Each row below holds a small network's activations on one input, seen along a few directions.
Each table varies a few parts of the input and shows all the possible inputs, shuffled.
Descriptions start from the smaller parts, as in this example, which fits no table here: line(4) and (point or line(11) or (values(2) and ring(8))).
Shared parts are said once, and a part with two or three values counts as separate values.

Other details of the inputs shift rows strongly along two fixed directions, in all tables alike. That doesn't count.
To show where, the next rows are all for the same input, with only those details redrawn:
[ 10   2  -5   2  20  13  14 -43 -38  32  13 -26 -27   9   3 -14  77]
[  8 -22 -59  29  15 -21  33 -22  54  28  -6  16 -25  32  22  28 -36]
[ -2  34  67 -47 -23  21 -17  42 -66 -42  -2 -22 -11 -30 -50 -14  21]

Table:
x1: [  26  -23   11  -67  -14   15  -14   35   15  -50    4   43   36   11
  -26   17 -106]
x2: [-42   9  78  10 -39  17 -53  52 -51 -55 -22 -34  65 -73  11 -46  41]
x3: [   5   33   21  -42   -6  -21    8   43   36  -49   -3   22  -30    1
  -41   28 -101]
x4: [-12   1  11   4 -44 -19 -32  67  26 -39 -19  24  48 -26  -6  36 -72]
x5: [ 30 -14  33 -33  28  55  25 -57 -28  54  31   4  23  59   1 -57  51]
x6: [ 10   9 -61   6  39 -37  15 -47  65  32  20  40 -33  41  -3  27 -46]
x7: [-41  13  78  -4 -51  11 -53  42 -41 -45 -17 -17  80 -78  -5 -35  52]
x8: [  8   1 -64  15  48 -33  16 -35  62  29  16  24 -49  36   9  10 -54]
x9: [ -7 -34 -66  67   6 -14   3  -2  48  26  -7   9  11  13  53  17 -25]
x10: [-35 -14  35  25 -54 -15 -13  69  45 -55 -45   6  65 -47  33  14 -58]
x11: [ -5  -5  -5  27   1  22   6 -22 -35  32   4 -31   6  -3  32 -15  92]
x12: [  0  12   9 -20 -25 -24 -24  49  25 -39 -12  33  11 -10 -40  34 -86]
x13: [  8 -22 -59  29  15 -21  33 -22  54  28  -6  16 -25  32  22  28 -36]
x14: [  5   0 -15  13  31  11  -8 -42 -42  32  19 -24 -27   5   2 -29  71]
Question: What is each input in this table made of?
Answer: values(2) or (values(3) and line(4))
Question: What sort of input is x5?
Answer: values(2)

Table:
x15: [  5  42  52 -50   8  12 -23   2 -60 -21  19 -16 -23 -21 -46 -22  36]
x16: [-15  -9  18   3 -34  -7 -18  55  27 -41 -22  14  40 -24  -3   7 -62]
x17: [ 17   6  28 -38 -12  -6  -8  33  12 -34  -2  21   1   0 -31  19 -77]
x18: [-18 -17 -43  47  -4 -39   2   5  74   1 -19  24  14  -2  34  29 -62]
x19: [ 20   7  46 -49 -10  26   2  20 -25 -18   6   3   9  11 -29  -8 -15]
x20: [ -6 -36 -35  40  12  25  23 -45   7  51   4  -7  27  25  47 -30  64]
x21: [ 13  23  35 -40   0   6 -15  15 -30 -23  11  -1 -12  -4 -37  -1 -14]
x22: [-19  -2 -24  42   8   4  16 -25 -28  35  -6 -37 -28  -9  27 -12  94]
x23: [-24  20  28  -3 -25  -5 -30  39 -17 -34  -9  -5  22 -39 -17  -7   3]
x24: [ 24 -28 -39   1  21  -8  28 -36  44  29   6  25  -9  44  20  21 -40]
x25: [-24  26  57 -17 -27  12 -35  53 -47 -45 -10 -12  27 -43 -24 -25  19]
x26: [ 15  13 -19  10  31  14  28 -56 -54  45  18 -44 -67  16   0  -7  99]
x27: [-11 -29 -40  38  16  15  16 -46   7  45   3  -6  21  16  43 -25  62]
x28: [  22  -18  -63   16   17  -48   14  -13   89   11    1   41  -22   30
   16   61 -109]
Question: What is each input in this table made of?
Answer: values(2) and (point or line(6))
Question: The inputs of x19 and x20 match in every part but the values(2) part. If x21 is changed in the same way as x19 into x20, which row does it become?
Answer: x25
Question: Change only the values(2) part in x26. List by row number the other rows that result.
Answer: x22

Table:
x29: [-21  28  39 -10 -20   0 -14  35 -16 -35 -10  -9   3 -34 -16  -1   9]
x30: [-10   6  44 -15 -27  14 -18  29 -19 -28 -10   3  35 -22 -23 -21   4]
x31: [  8  -4 -45  11  12 -42 -14  -3  61 -14   0  35  -5  15   1  48 -97]
x32: [ -8 -18 -51  32  -3 -44 -19  17  72  -2  -6  35  12 -12  20  33 -80]
x33: [ 12 -17 -13  -7   3 -15  10   8  39 -11  -7  24  -4  14   5  24 -71]
x34: [-10   2  23  -6  -7  34 -11  -5 -53  14   6 -18  25  -5  -8 -33  77]
x35: [-14   4  28  -2   4  26 -10 -12 -55   4   1 -24  10 -13  -3 -47  80]
x36: [ 20 -24 -32   0  -1 -14  13  14  50  -7  -6  27  -4  24  12  37 -81]
x37: [  8  -8 -38  18  18 -26  22 -35  29  34   4   3 -31  24  12  24  -5]
x38: [-10 -11 -35  30 -10 -12  11   1  26   6 -13   3  -5  -4  21  28  -7]
x39: [ -6 -19 -46  43  27  20  21 -61 -27  59  16 -31 -13  15  39 -27 107]
x40: [-16  12  36 -11 -19   6 -15  37 -26 -35 -13 -16  13 -33 -15 -15   2]
x41: [  7  16  38 -35  -1  13  -9  15 -21 -21   5   0  -3  -4 -19 -11 -11]
x42: [-14 -10 -52  40  23  -5  21 -63   3  53   3 -20 -17  10  35 -11  85]
x43: [-10  -8 -34  39  26   7  17 -53  -2  45  11 -21  -8  11  39 -28  69]
x44: [ 19 -13 -13 -18  -4  -3   9  11  27  -6   0  24  12  19  -2  25 -53]
x45: [ -6 -11 -19  27  19  13  11 -51   3  49  13  -5  19  20  27 -29  64]
x46: [  6  23  43 -28  -7   8 -10  23 -22 -26   4  -9 -15 -13 -26  -7 -17]
x47: [ 21 -23 -52  27  24  -6  26 -35  26  37   8   1 -28  33  25  19  -5]
x48: [ -6 -20 -25  30   0 -18   8   6  54   3 -10  19  17  14  34  12 -50]
x49: [ -9   3  35 -10 -26  17 -20  44 -34 -30 -12  -7  21 -19 -10 -11   2]
x50: [  3  35  46 -27  -8  -4 -10  24 -25 -22   0  -6 -20 -16 -36   6  -8]
x51: [ 13  19   9 -10  -3   2   2   3 -31   3   4 -11 -28   0 -23   7  23]
x52: [  9   6  33 -41 -11  11  -5  10 -16 -24   6  10  12  -4 -29  -7 -13]
x53: [  5  14  42 -32  -7   6 -10  25 -28 -29   0 -13 -13 -17 -33  -4 -12]
x54: [  9  18  39 -44  -6  13  -8  13 -15 -18   9   7  13  -2 -26 -10 -11]
Question: What is each input in this table made of?
Answer: values(2) and (point or (values(3) and line(4)))
Question: The inputs of x52 and x30 match in every part but the values(2) part. If x50 is changed in the same way as x52 into x30, which row does it become?
Answer: x29
